Each row below holds a small network's activations on one input, seen along a few directions.
Each table varies a few parts of the input and shows all the possible inputs, shuffled.
A made-up example of a description, with smaller parts first: one of 5 places around a ring, together with either a single point or one of 11 places along a line or (one of 3 separate values, together with one of 4 places along a line).
Shared parts are said once, and a part with two or three values counts as separate values.

Other details of the inputs shift rows strongly along two fixed directions, in all tables alike. That doesn't count.

Table:
x1: [ 41 -34 -31 -24 -16  23  -3 -13   7  19 -71   1]
x2: [  3  12  -9  -4  10  -1 -14 -11  -6 -34 -11   5]
x3: [ 30  15  -3 -24  12 -11   1  10  -4 -14  -3 -12]
x4: [-114   10 -111   80  -46   -7   71  -66   66   41   76  -96]
x5: [ 29  17 -11 -18   6 -26   0  -2  -2 -14   3  -9]
x6: [ 14 -12  -9  -4 -29 -15 -24 -14  -6 -18   6  -2]
x7: [ 23   8  19 -28  14 -11  -4  15  -3 -11  -8  10]
x8: [-52   0  68  10  57  57  51  62   0  90  21  20]
x9: [  9 -24  29  -5 -16   3 -18  -1 -10 -12 -11  27]
x10: [-53 -17  80  35  38  60  21  65 -13  99  33  41]
x11: [  3   8  12   3  15  -8 -21   4  -5 -28 -13  16]
x12: [  8  17 -34  14  -3 -29 -15 -25   6 -38   3 -17]
x13: [ 12 -17  -6   5 -37 -20 -15 -20   1 -21   4   6]
x14: [ 26  15   5 -33   5  -4   4   4  -8 -15 -14  -6]
x15: [ 14 -14  19 -11 -22   6 -18  -1 -15 -12 -10  20]
x16: [  6  15 -17   4  11 -15 -17  -8  -7 -32  -6  -4]
Description of these inputs: either a single point or (one of 3 separate values, together with one of 5 places around a ring).
Question: Change only the choice among 3 separate values in x11. List by row number the other rows that result.
Answer: x7, x13
Question: Start at x5 and move only the place on the ring of 5, one step at a time. The first step leads to x7. Which rows follow, in order?
Answer: x8, x14, x3

Table:
x17: [-13  -6 -11  27 -21  14  -5 -13   2  14 -14   4]
x18: [ 94 -36  55 -37  -3 -34 -95  -8 -39 -98 -62  90]
x19: [-20   8  -8   3  28  -2  14  -3  16   1 -14  -2]
x20: [ 16 -14 -17  -5  -7   7  20   6  12  33 -17 -17]
x21: [ 26   1  87 -13  78  36 -45  70 -54   6 -25  75]
x22: [-18   8  17 -10 -12 -11  14  -2   9  -4  14 -12]
x23: [-16  18  -9  20  15  -2   0  -1  -7 -15  21  -3]
x24: [-19  -1  11  -9 -24  10  21  -4   3  -2  17 -13]
x25: [-34   7  29  11  17  10   4  12   1  -8   0  15]
x26: [ -4   1   4 -20  10  16  26  10   9  19  -3  -4]
x27: [ -3  26   8   1  15 -25   9   5   7   4  33 -17]
x28: [  8 -10  23  -3 -23  18   4  16  -6  32  -6  11]
x29: [ -8   6   3 -16  17  -7  26  10  18  16  -4 -11]
x30: [ -2   9 -27  38  -2 -10  -8  -3   2   5   7  -7]
x31: [  4 -11 -20 -18  -3   8  19  -2   7  24  -6 -24]
x32: [  3 -40  28   6 -30  -8  -5   4   5  21  23  23]
x33: [ 11   8  -4  11  -8 -11   4  18  -5  27  16  -9]
x34: [-27  -8  -8   9  -8  18  -9 -11  -7   4  -2  -1]
x35: [-18  20   3  25  30 -11  -2  10   8 -12  23  -5]
x36: [  71   28  -81  -35  -62  -87  -30  -77    4 -111   10  -46]
x37: [  4   7 -15  -4  -4  -8  -1   6  -7  12  30 -21]
x38: [  2  -8 -35  17  -1  10   8 -15  12  17 -27  -8]
x39: [ -7  -9  -9 -13 -31   8   4 -10  -1  11  14 -20]
x40: [-15   4 -13   0  17  19  15  -4   9   1 -13   3]
x41: [ -9  -8 -30   4   9  16   4 -15   6  10 -18 -16]
x42: [-29   1  20  11   3  27   8   1  -6 -10   3  14]
Question: What is each input in this table made of?
Answer: one of 2 separate values, together with either a single point or (one of 3 separate values, together with one of 4 places along a line)
Question: The inputs of x36 and x23 match in every part but the choice among 2 separate values. If x39 is changed in the same way as x36 into x23, which row does it become?
Answer: x34
Question: Change only the choice among 2 separate values in x20. List by row number the other rows that result.
Answer: x38

Table:
x43: [ -9 -10   5  11 -11   8  13   5   7  34   8  -1]
x44: [-11 -18   7  12  -3   9  12   6  10  37   4   6]
x45: [-22   6   9   3   3   6  16   8  -1  12  25  -7]
x46: [  0  -2 -73  20 -67 -40  -7 -59  18 -34  25 -47]
x47: [-12   1  -8  -6  -7   0  30  -1  19  22  14 -22]
x48: [ 19   8  68 -23  44   3 -24  38 -27 -16  -9  45]
x49: [-34   4  -2  22   2  12  10  -5   7   5  10  -2]
x50: [-20  13  12   3   5   5  16  13  -3  16  27  -9]
x51: [ -9 -14   1  12  -7   5  11   5  11  37   6  -2]
x52: [-17 -10 -11   5   4  14  19   0  17  24 -13 -11]
x53: [-19  -4  -3  24 -17   4   5   0   1  19  23  -5]
x54: [-27  17   5  11   1  -7  15   3   5   4  31 -13]
x55: [-19 -10  -7   4   2  18  22   0  15  21 -12  -6]
x56: [-10  -2   6  -6  10  14  20  14   0  30  14  -7]
x57: [-20   3  12   2  10   5  14  11  -2  16  24  -2]
x58: [ 10  -5  54  -9  41  18 -25  26 -21 -18 -30  55]
x59: [ 20  10 -81 -15 -60 -56  11 -62  31 -43  12 -65]
x60: [ 38  -4  61 -42  39   9 -10  39 -16  -1 -28  42]
x61: [ 15  -9  44  -1  12   1 -27  18 -17 -16  -9  42]
x62: [-29  -2  -6  15   4  21  11  -2   4  14   2  -2]
x63: [-32   6   4  22   7  12  10   1   6   7   8   2]
x64: [ 28 -16  44 -29  34  20 -15  25 -14  -6 -50  45]
x65: [-11  -9  -9  15 -17  12   9  -1   1  30  12 -11]
x66: [ 81  28 -49 -37   6 -61 -31 -25   2 -77 -40 -17]
x67: [ 59   3 -24 -36 -17 -21 -37 -26 -14 -61 -47   3]
x68: [-23  29 -29  28  34  -4   9  -1   6   4  16 -23]
x69: [ -8   9  -3  -7  -3  -1  27   6  14  25  14 -20]
x70: [ 33 -16  53 -16  23  22 -28  38 -28  13 -27  45]
x71: [-11   5 -15  -3  -4   1  19   1   8  25  20 -27]
x72: [-28  14   4  11  -2  -3  15   0   4   3  31 -13]
x73: [-23  -2  13  26  -6   2   3   6   2  15  24   7]
x74: [ 16   6  67 -22  39   7 -19  36 -26 -19  -8  45]
x75: [-30  31 -22  33  32 -14  10  -1  10  -1  24 -21]
x76: [ 42   6 -33 -20 -20 -46 -44 -44  -1 -89 -33  -2]
x77: [-20  -5 -29   9  -5  15  14  -9  10  23  -4 -20]
x78: [ -8 -17   5  13  -1  18   6  10  -2  36   5   6]
x79: [-27   2  -7  15  -1  19  11  -3   2  13   5  -6]
x80: [-13   3 -13  -3  -8   7  23   0   7  22  20 -23]
x81: [-35   1  -4  21   5  12   9  -7  10   4   7  -1]
x82: [ 22 -13  43  -6   9  10 -27  22 -23  -9 -13  43]
x83: [-19  -6 -14   6   1  24  15  -2   4  24  -7  -8]
x84: [ 54   0 -39 -34 -28 -27 -34 -39  -8 -66 -42  -9]
x85: [ 48  10 -25 -29 -24 -58 -35 -42   0 -91  -9  -7]
x86: [-12 -13 -16  16 -20   9   9  -6   5  26  11 -12]
x87: [-16  -5   0   5   4  20  23   8  11  26 -11  -4]
x88: [-29  -1 -18  17   0  12   9  -8   8  13   3 -12]
x89: [ 44  -7 -13 -10 -25 -44 -42 -32  -5 -69 -14  14]
x90: [-20  -9 -22   9   0  19  16  -7   8  24  -5 -10]
x91: [ -9  -8   0  12 -13   5  14   3   9  35   9  -4]
x92: [-26   3  -1  15   4  20  11   4   1  15   3  -2]
x93: [-10 -15   8  11  -6  11  13   9   8  36   5   5]
x94: [ 57  13 -14 -39 -27 -45 -37 -30 -16 -82 -14  -5]
x95: [-10   5 -21  -6  -9 -11  27  -6  22  20  16 -31]
x96: [ -5  24 -13  13  47  13  13  23   0  25   0 -10]
x97: [ 16  -5  40   0   6  -1 -27  15 -19 -18  -5  37]
x98: [ 18  -8  51 -18  39  26 -27  28 -28 -12 -37  54]
x99: [ 27  -9  33 -27  17  16 -12  18 -13 -11 -42  31]
x100: [ 21  12 -70 -14 -55 -40   4 -52  16 -41  12 -58]
x101: [-24  -6  -1  29 -10  -5   1  -3  10  13  25  -2]
x102: [-19 -13 -10  24 -15   1   4  -6   5  17  22  -2]
x103: [ 39   6  77 -41  45  26 -18  57 -38   9 -25  49]
x104: [-20 -10 -10  25 -16   0   2  -3   5  20  23  -7]
x105: [ 60  -4 -17 -24 -30 -28 -37 -22 -15 -48 -28   4]
x106: [-22   8   5   3   6   0  13   8   1  16  27 -12]
Question: What is each input in this table made of?
Answer: one of 4 places along a line, together with either a single point or (one of 3 separate values, together with one of 5 places around a ring)
Question: The inputs of x69 and x50 match in every part but the place on the line of 4. If x60 is changed in the same way as x69 into x50, which row does it become?
Answer: x57
Question: Change only the choice among 3 separate values in x87. List by row number the other rows that result.
Answer: x69, x91
Question: Change only the place on the ring of 5 in x49. List by row number the other rows that result.
Answer: x58, x63, x76, x81
